A small network was shown many inputs. Here are its activations along a few directions, one row for each input.
In each table, some parts of the input vary, and every possible input appears once, in random order.
A made-up example of a description, with smaller parts first: one of 4 places along a line, together with either a single point or (one of 2 separate values, together with one of 5 places around a ring) or one of 11 places around a ring.
Shared parts are said once, and a part with two or three values counts as separate values.
In the rows, zero is written as 128.

Other details of the inputs vary at random and push rows far along two fixed directions, the same in every table; ignore that.

A family of inputs:
row 1: [171 137 146 128 129  73  74 161 207 213 133 107 158 149  90 165]
row 2: [128 141 168 198  73 170 119 127 157 130 187 139 162 140 213  92]
row 3: [180 152 140 123 122  82  86 167 201 213 134 129 138 151  80 142]
row 4: [164 100  69  84 178  77 180 163  88 107  91 156  71 142  29 141]
row 5: [191 103 149 133 113  74  81 159 245 188 114 135 156 158 111 141]
row 6: [128 146  89  44 186 109 115 124  96 122  79 143  90 124  30 149]
row 7: [129  98  90  58 180  88 152 113 127 108  49 130  86 122  46 136]
row 8: [118 116 166 184  89 165 122 128 139 129 157 103 184 123 214 139]
row 9: [147 137  82  60 175 117 133 121 117  95  67 171  89 122  41 122]
row 10: [209 115 128 153 117  79 136 197 168 176 151 152 153 158  92 159]
row 11: [ 81 133 107 101 153 189 159  89  31  40  97 126 117  88 144 131]
row 12: [205 123 125 116 139  65 117 186 160 204 166 144 136 167  74 169]
row 13: [120 107  92  49 196  99 106 105 110 119  82 136 104 126  47 153]
row 14: [145 133  84  74 165  96 159 127 123 112  54 143  64 122  32 116]
row 15: [ 84 153 142 172  96 176 167 121  73  96 139 103 125 102 189 117]
row 16: [186 144 141 152  96  98 104 161 209 175 136 150 149 156 113 117]
row 17: [114 155 160 207  67 158 145 137 136 143 177 112 144 125 213  99]
row 18: [186 147 150 155 100  65 125 184 223 207  97 105 138 146  97 141]
row 19: [101 157 152 165 100 164 109 127 111 143 193 122 154 124 192 117]
row 20: [123 161 171 200  72 176 131 147 125 133 163 112 176 117 210 133]
row 21: [ 88 108 161 163 111 148  90 104 126 133 187 111 160 125 210 128]
row 22: [178 132 146 144 109  63 121 171 224 200 100 102 143 144  93 145]
row 23: [ 77 151 169 186  92 186 116 120  87 133 196  89 174 113 229 142]
row 24: [ 92 107 171 196  81 153 143 118 138 135 173  93 162 122 232 121]
row 25: [ 46 127 107  90 159 193 135  63  18  41 157 149  96 107 153  84]
row 26: [ 76 126 109 125 134 172 170  78  64  53 129 142  80 118 153  72]
row 27: [113 144 158 210  60 153 146 130 142 138 183 114 141 137 217  88]
row 28: [185 136 155 154 103  95  98 167 216 187 117 108 176 142 127 154]
row 29: [ 58 131 100  88 155 181 136  72  22  55 153 144  99 106 142 101]
row 30: [120  84  92  56 173  90 145 100 137  92  61 141  75 129  63 119]
row 31: [ 54  96 109  91 174 169 121  63  35  63 136 124 114 102 150 135]
row 32: [ 68  88 105  95 161 187 148  67  41  36 108 132 118  97 161 127]
row 33: [158 134  90  68 168 113 137 128 127 104  58 159  92 121  36 130]
Description of these inputs: one of 3 separate values, together with either a single point or one of 10 places along a line.
Question: The inputs of row 25 and row 26 match in every part but the choice among 3 separate values. If row 19 is changed in the same way as row 25 into row 26, which row does it become?
Answer: row 17
Question: Which other rows agree with row 20 in the choice among 3 separate values? List them by row number.
Answer: row 2, row 5, row 8, row 9, row 10, row 11, row 16, row 28, row 32, row 33
Question: Change only the choice among 3 separate values in row 28. List by row number the other rows that result.
Answer: row 1, row 22

A family of inputs:
row 34: [121 119 113 108 149 121 123 117 114 118 124 137 114 129 106 125]
row 35: [ 96 126 121 137 124 170 161 108  76  73 137 136 116 115 160 106]
row 36: [127 129 135 116 132 123 107 121 145 144 129 123 139 131 124 131]
row 37: [112 136 155 188  92 161 138 140 100 139 198 111 163 126 205 140]
row 38: [124 113 117 100 152 113 122 122 129 121  98 123 118 125 102 139]
row 39: [118 129 103  97 148 131 152 114 104  95  83 136  94 113  93 118]
row 40: [146 123 123 113 139 105 113 133 160 140 100 130 130 135  98 141]
row 41: [143 133 130 116 132 100 108 137 170 155 106 122 133 134  99 135]
row 42: [165 134 133 135 122 106 120 161 149 162 138 132 142 141 109 145]
row 43: [ 87 119 130 121 133 172 125  92  79  88 145 125 135 109 170 130]
row 44: [121 112 127 100 150 117 109 117 131 136 123 128 127 129 113 139]
row 45: [129 124 112 110 143 130 151 119 116  99  92 137 108 120 104 121]
row 46: [145 155 182 219  62 143 116 168 159 188 207 102 183 141 213 139]
row 47: [ 79 132 102 107 143 174 166  92  44  55 116 141  89 104 137 103]
row 48: [100 140 145 161 108 161 122 115 107 122 169 119 143 122 185 114]
row 49: [155 128 122 117 136 104 106 141 160 148 120 141 128 140  97 130]
row 50: [167 124 126 131 121  89 135 151 182 160 100 124 122 141  96 128]
row 51: [168 129 127 129 120  86 130 155 177 160 118 137 119 148  94 122]
Question: What do these inputs look like to the network?
Answer: one of 3 separate values, together with either a single point or one of 5 places around a ring
Question: The inputs of row 46 and row 42 match in every part but the choice among 3 separate values. If row 47 is changed in the same way as row 46 into row 42, which row does it become?
Answer: row 35
Question: Which other rows agree with row 34 in the choice among 3 separate values? List them by row number.
Answer: row 37, row 38, row 44, row 50, row 51
